Each row below holds a small network's activations on one input, seen along a few directions.
Each table varies a few parts of the input and shows all the possible inputs, shuffled.
A made-up example of a description, with smaller parts first: line(6) and (point or line(9) or (values(2) and ring(5))).
Shared parts are said once, and a part with two or three values counts as separate values.
In the rows, zero is written as 128.

Other details of the inputs vary at random and push rows far along three fixed directions, the same in every table; ignore that.
To show where, the next rows are all for the same input, with only those details redrawn:
[116 132  91  69  84 150  72 109 148 130 176 132 150]
[168 140 119 151  99  51 104 112 107 165 152 168 112]
[171 134 111 140  84  36  85 110 102 170 166 181 119]
[131 159 137 163 163 147 173 111 147 128  98 100  97]
[160 104  97 141 157  64 131  89 126 180 173 167  89]
[129 201 148 137  57 150 103 142 131  96  95 102 152]
[120 162 124 119 110 164 122 118 149 114 122 103 131]
[134 125  95  97 102 113  88 104 135 148 173 147 131]

Rows:
row 1: [111 166 159 195 138 156 164 136 141 101  72  75 125]
row 2: [141 130 104  91 110 114  92 117 130 147 182 151 147]
row 3: [ 74  91 101  70 138 150 116 138 129  98 166 150 145]
row 4: [122 162 168 131 153 143 181 130 121 116 111 124 129]
row 5: [140 148 146 145 177 148 166 133 139 131  68 112 107]
row 6: [119 116 115  81 148 118 141 132 117 113 163 165 117]
row 7: [111  98  88 111 175 143 140  87 160 154 162 125 102]
row 8: [139 140 115  90  58 130  68 127 136 119 173 127 164]
row 9: [ 64 127 131  83 118 183 122 132 137 100 142 119 176]
row 10: [132  76 119 118 184 148 129 123 142 147 135 132 119]
row 11: [115 194 157 157  99 144 190 164  96  92  78 114 123]
row 12: [137 100 108 122 107 113  78 132 120 127 143 152 159]
row 13: [ 95 123 134 147 154 173 149 119 151 123 103  66 108]
row 14: [124 181 145 151 123 164 150 124 145 108  90  90 119]
row 15: [179 111 140 136  92  35  82 143  99 184 178 186 137]
row 16: [100  86 112  56  93 137  74 122 120 133 210 172 177]
row 17: [119 161 152 144  40 121 124 179  77  92 126 140 160]
row 18: [104 172 165 150 107 161 121 166 132 111  83  89 159]
row 19: [127 120 139 122 116 135  96 144 127 147 151 132 147]
row 20: [139  63 103 101 166 147 128  99 155 141 148 111  99]
row 21: [139  77 101 105 180 150 135 108 154 135 152 134 124]
row 22: [ 97 138 144 111  84 132 104 166 102  77 130 149 159]
row 23: [181 126 173 233 166  39 160 148  85 162  68 153  97]
row 24: [101 104 104 109 173 166 147  93 162 150 137  92  89]
row 25: [138 142 133 138 139 148 144 117 140 120  74  95  98]
row 26: [ 99  95  92  64 137 109 115 123 121 128 178 185 122]
row 27: [157 135 129 120 101 116 108 123 124 123 107 113 117]
row 28: [149  78 102 124 144 106  99 116 124 145 159 163 134]
row 29: [ 80  95 127 101 194 196 175 132 144  87 139 123 114]
row 30: [147 126 155 188 125 111 134 135 114 121  71 100 108]
row 31: [183 108 126 145 162  29 129 117 103 205 173 183  95]
row 32: [141 100  90 109 142  97 105 108 129 153 143 166 127]
row 33: [160 193 152 150  49  97  95 142 110 113 116 123 149]
row 34: [ 78 153 163 113  99 185 125 149 124  85 116 109 180]
row 35: [179 133 156 231 145  21 162 124  91 161  57 137  70]
row 36: [ 93 147 154  93 113 192 143 164 133  59 118 115 151]
row 37: [145  72  98 125 227 148 180  85 165 141 140 114  83]
row 38: [112 203 152 137  70 162 108 152 134  96  84 103 165]
row 39: [129 180 204 165 110 141 174 158 111  95  83 115 149]
row 40: [119 129 129 139 110 135  99 137 126 128 145 127 155]
row 41: [133  81  92 122 147  96 100 115 125 148 150 159 137]
row 42: [ 79 178 153  95  92 180 131 140 132  92 104 117 170]
row 43: [112 125  94  79 140 165 109 108 154 141 167 132 138]
row 44: [149  77  91  74 177 117 114 108 141 167 168 154 118]
row 45: [101  98 105  89 210 144 182 112 138 124 151 157  86]
row 46: [ 99 147 147 131  83 186  99 141 140  99 107  67 146]
row 47: [188 113 143 180 153  64 156 115 114 153 100 128  78]
row 48: [110 141 153 151 149 174 217 154 119  95 106 101 113]
row 49: [ 89 120 101 104 145 153 178 130 121 124 145 134 114]
row 50: [136  85  98  54 140 149  89 122 150 143 169 140 147]
row 51: [ 98 159 128 125  58 115 133 164  90 104 122 140 154]
row 52: [166 135 142 186 153  62 160 108 113 174 109 131  65]
row 53: [115 141 148 157 116 160 132 140 136  95  57  71 126]
row 54: [108 143 135 117 195 188 171 121 161 141 109  95 106]
row 55: [139 114 111  99 150 160 126 121 150 116 134 122 141]
row 56: [135  95 116 115 168 140 146  99 153 153 159 100  91]
row 57: [140 169 161 119  92 141 108 157 129 125 122 113 156]
row 58: [103 145 124 111  70 141  83 130 135 122 123  97 144]
row 59: [106 135 144 150 169 200 159 129 154 110 114  87 131]
row 60: [ 93 144 143 146 102 162 166 164 100  91 114 111 143]
row 61: [ 96 163 137  97  48 110  85 169  99  79 123 159 170]
row 62: [146  96 108 121  98 117  78 122 125 123 147 144 144]
row 63: [108  76 111 115 191 149 130 117 147 165 169 126 121]
row 64: [114 104 102  91  84 156  65 118 143 123 186 127 161]
row 65: [138 116 116 134 204 167 183  99 161 118 102  94  92]
row 66: [121 105 136 142 157 184 143 121 148 109  90  75 107]
row 67: [163 100 111 170 157  37 128 114 105 170 122 179 108]
row 68: [117 124 117  77 109 104 109 116 113 145 174 180 148]
row 69: [110 145 145  91 120 154 144 155 124  76 130 135 139]
row 70: [151 143 132 148 117  72 178 145  80 136 143 163 107]
row 71: [107 162 154 120  63  93 102 148  96 121 123 158 172]
row 72: [ 96 118 107  94  84 178  71 125 149 106 164 104 169]
row 73: [107 108 102 128 179 135 144 105 150 153 149 128 118]
row 74: [118 113 143 160 166 169 158 115 148 129 115  75  96]
row 75: [197 194 175 191  27  15  91 150  72 145 101 143 121]
row 76: [154 118 139 179 175  66 153 131 112 164  85 150 101]
row 77: [110 113 114 100 147 157 185 136 121 117 162 127 117]
row 78: [167 179 172 248 116  30 161 137  93 145  68 136  98]
row 79: [127 133 137 189 192 141 190 113 145 116  57  92  92]
row 80: [187  81 129 145 151  43 117 128 107 180 148 183 112]
row 81: [129 141 143 149 176 145 164 134 141 133  65 111 110]
row 82: [114 188 158 128  86 150 109 158 131 120  88 107 155]
row 83: [125  89  94 129 244 173 196  78 172 138 112 105  71]
row 84: [167 108 129 156 137 103 133 119 129 128 119 134 115]
row 85: [103 162 141 142  45 111 125 177  79  95 118 137 163]
row 86: [167 128 125 136 118  75 111 124 116 158 170 160 132]
row 87: [129 105 111  99 131 146 108 119 149 140 182 135 144]
row 88: [121 116 106 128 169 156 149 102 155 123 102 111 107]
row 89: [116 159 143 126  86 117  91 154 122 138 116 127 158]
row 90: [127 126 102  97 149 160 123 115 148 122 120 129 133]
row 91: [144 163 144 125  34 124  70 146 123 104 142 122 170]
row 92: [165  71 113 159 169  27 117 122 100 191 141 185 107]
row 93: [103  96  83  77  98 131  58 120 138 143 196 149 172]
row 94: [117 109 127  73 133 133 129 117 128 133 183 155 150]
row 95: [151 127 134 184 119  79 123 130 111 126  91 135 124]
row 96: [144 128 120 127 182 154 160 115 146 121 107 115 116]
row 97: [126 138 135 146 142 151 149 120 141 118  64  89  98]
row 98: [144 148 151 180  90 117 111 146 113  98  78 113 145]
row 99: [123 102 110  73  77 151  68 119 147 132 183 111 145]
The inputs of row 64 and row 78 match in every part but one. If row 66 is changed in the same way as row 64 into row 78, which row does it become? -> row 35
The inputs of row 95 and row 84 match in every part but one. If row 3 is changed in the same way as row 95 into row 84, which row does it become? -> row 36
The inputs of row 7 and row 72 match in every part but one. If row 26 is changed in the same way as row 7 into row 72, which row does it become? -> row 22
Describe the family of inputs behind these rows. -> ring(9) and (values(3) or (values(2) and line(4)))
Which other rows does row 70 become when the values(3) part takes its other values? List them by row number. -> row 4, row 6
Which other rows does row 74 become when the line(4) part takes its other values? List them by row number. -> row 19, row 59, row 64
Which other rows does row 11 become when the values(3) part takes its other values? List them by row number. -> row 45, row 68
Which other rows does row 14 become when the values(2) part takes its other values? List them by row number. -> row 83
Start at row 46 and move only the ring(9) part, one step at a time. The first step leads to row 74. Which rows follow, in order? -> row 99, row 56, row 75, row 52, row 24, row 58, row 13
Which other rows does row 25 become when the values(2) part takes its other values? List them by row number. -> row 52
